-20,-3,-54,0,-15 >> -15
-27,11,3,37,48 >> 48
2,-1,-3,43,-51 >> -51
-19,32,-39,-5,15 >> 15
51,-21,-22,-29,17 >> 17
12,44,5,1,-16 >> -16
34,2,12,48,-31 >> -31
44,36,35,22,-47 >> -47
-44,2,-18,10,-15 >> -15
10,-22,28,-53,-50 >> -50
---
array([[ -7, -14,   1,   0, -13,   3,   6, -19],
       [ -6, -11,   6,   3,  -2,  14,   5, -19],
       [ -1,  -2,   2,   1,   1,   4,   1,  -4],
       [ -2,  -3,   2,   1,  -1,   4,   1,  -6],
       [ 13,  20, -20,  -9, -11, -44,  -8,  41],
       [  2,   3,  -2,  -1,   0,  -5,  -1,   6]]) >> -7

array([[ -3, -52,   9,  -9,  -4,   0, -23,   8,  14,   7,  20,  29],
       [-23,  -9,  25,  19,  -4, -13,  -1, -10,  15,   3,   6,   8],
       [  9,  -5,  -9, -14, -10, -19,  18,  15,   2,   6, -22,   1],
       [-15,  -9,   8, -11,  -1,  -9, -10,  17,   8,   6,  17, -12],
       [ -6,  31,  -4,   8,   6,  15,  -5,  -6, -10,  -4,  13,   8],
       [ 17,  -3, -26, -24,  16,   9,   9,   2, -18, -15,  -1,  -6],
       [-26,  21,   8,  -2,   0,  -2,  -5,  -6, -10, -15,  29,  14],
       [ 13,  -6, -14,   7,  -9,   3, -23,  12,  -1,  13,   6,   2]]) >> -3

array([[ 28,  -1, -23,  -7,  -7,   2, -18,  10,  11],
       [ -8,   7,  41, -14,   4,  14,  10,  36,   7],
       [  1,  14, -21, -16,  -8, -16,  -3,  18,  11],
       [-15,   6,   9,  24,  -1, -32,  -8,  -9,  13],
       [ -2,  28,  43, -10,  16,   1,  37,  32, -17],
       [-10,  34,  -2,   7,  36, -42, -16, -13,  18],
       [-55,   9,  29, -17,  32,  27,  22, -19,   0],
       [ 10, -23,  -1, -35, -13,  -9,  20,  17, -39]]) >> 28

array([[  0,  16, -11, -20,  13,  21,  -6,  11,  -8],
       [-26, -16, -11,  -7,  13,  -5, -12,  29,  -2],
       [-45,  -9,   9, -10,  34, -23,   9, -25,   5],
       [  4,  -3,   5,   5,  -4, -17,   0,   1, -34],
       [  0,  23, -34, -10,   7,   9, -15,   6,  -2],
       [  0,  29,  -3, -23,  16,  18,  12,   8, -18],
       [ -4,  -3, -22,  -7,  13, -11,   6,  11,  14],
       [ 34,  -3,  20,   0,  13, -23, -32,   1,   8],
       [-15, -13,  39, -30,  13, -14,  18, -10,  18],
       [-11,  23, -14,  -2,  25,   6, -24,   8,  -5],
       [  0, -16, -14,  18, -28, -11,   6,   1, -28]]) >> 0

array([[ 14,   5, -30,  -1,  -7,  -4, -20, -12,  38,   9, -22,  -8,   6,
          0,  -4],
       [ -3,   0, -12, -16,   5,   2, -15,   2,   8,  11, -35,  21,  38,
         -9,   7],
       [  7,  18,  20, -12,  39,   6,  -7,  19, -39,  36, -22,  -7,  18,
         19,  16],
       [ -5, -10, -13,   7, -11, -11,  -5,  30,  16,   0,  -2, -25, -10,
         -4,  14],
       [ 26,   0,  17,   5,  -3, -14,  -7, -13,  -9,  18,   3,   0,  19,
         -9,  -3],
       [ 15, -13, -11,  -6, -12,   1,  11, -16,  26,  -2,   0,  -7, -21,
        -23, -21],
       [-21,  13, -18,  -4,  15,   3,   2,  18,  24,  -8, -20,  -6,  13,
         -2,  44]]) >> 14

array([[  7,   8,  35,  -8,  -8, -12, -24,   7,   5, -16,   7,  15, -26,
        -10],
       [ 24, -16, -12, -28,   2, -20,   1,   2, -17, -11,  -9,  15, -28,
          4],
       [ 26,   1,  10, -16, -13, -31,  -5,  -5,  -3,  22,   5,  16,  26,
         11],
       [-19,  24,  41,  18,   3,  12,  -6,   3,   5,  11,   3,  23,   1,
         -7],
       [-29, -15,   6,  13,  11,  25,  24,   9,  28,   0,  -3,  -4,  13,
        -10]]) >> 7

array([[  3,   5, -30,   2,   0,  20,  -1,  -3,  -2,  33,  43,   0,   8,
          4,   3],
       [  3,   6,  -7,   0,   8,   5,   5,  -5,  -1,  11,   9,  -5,   0,
         -6, -18],
       [ -3,   9, -17,  -2,   3,  -2,   3,  -3,  -1,   9,  44,  -6,  -2,
         -3, -20],
       [  2,   6,   8,   1,   5,  12,   4,  -7,  -1,   9,   5,  -5,  -6,
         -9, -18],
       [-14,   5, -51,   0,  -4,  11,  -9,   3,  -2,   8,  23,  -4,  10,
          5,  -7]]) >> 3
---
Input: -51,-16,-11,23,48,32,-9
Output: 48

Input:
-1,39,-7,-18
30,13,5,14
10,41,-6,-13
Output: 30

Input: -47,-22,-18,24,12
Output: 12

Input: 11,-55,51,-32,-53,23
Output: -53

Input:
33,-50,-40,33
-12,-21,24,-21
Output: -12

Input: -42,1,23,36,-14
Output: -14

Input: -9,-36,44,17,-1,-32
Output: -1
---
array([-44,  -6,  36,  43]) Answer: 43
array([-8, 49, 15,  9,  2]) Answer: 2
array([ 26, -10, -14,  24,  -7,  45]) Answer: 45
array([-19,  42, -32,   1,   9, -24]) Answer: -24
array([ 13, -31, -25,  19, -37,  41]) Answer: 41
array([-10,  37, -40, -31]) Answer: -31
array([ 15,  54,  -1, -44, -15, -13]) Answer: -13
array([ 14, -54,  32,  -6, -16]) Answer: -16
array([ -4,  10, -14, -43,  38]) Answer: 38
array([ 48, -22,   4,  -4, -40, -18]) Answer: -18
---
[[26, -30, 0, 39, -47, -8],
 [-38, -41, -11, -23, 0, -47]] out -8, -38

[-995, 988, 570, -914] out -914, -995

[1, -43, -20, -33, 35] out 35, 1

[[3244, 7020, 4404, 9757, 1971, 4992, 6394],
 [4125, 6126, 4512, 7170, 3608, 4726, 5535],
 [4296, 5595, 5285, 6830, 3778, 5453, 5827]] out 6394, 4296

[[90, 98, 31, 33, 21, 91, 70],
 [58, 74, 80, 38, 64, 66, 73],
 [52, 80, 59, 33, 93, 59, 51]] out 70, 52

[5820, 1369, 9479, 4987, 4013] out 4013, 5820

[[-157, -221, 571, 262, -398, -212],
 [-969, 5, -462, 435, 818, 53]] out -212, -969
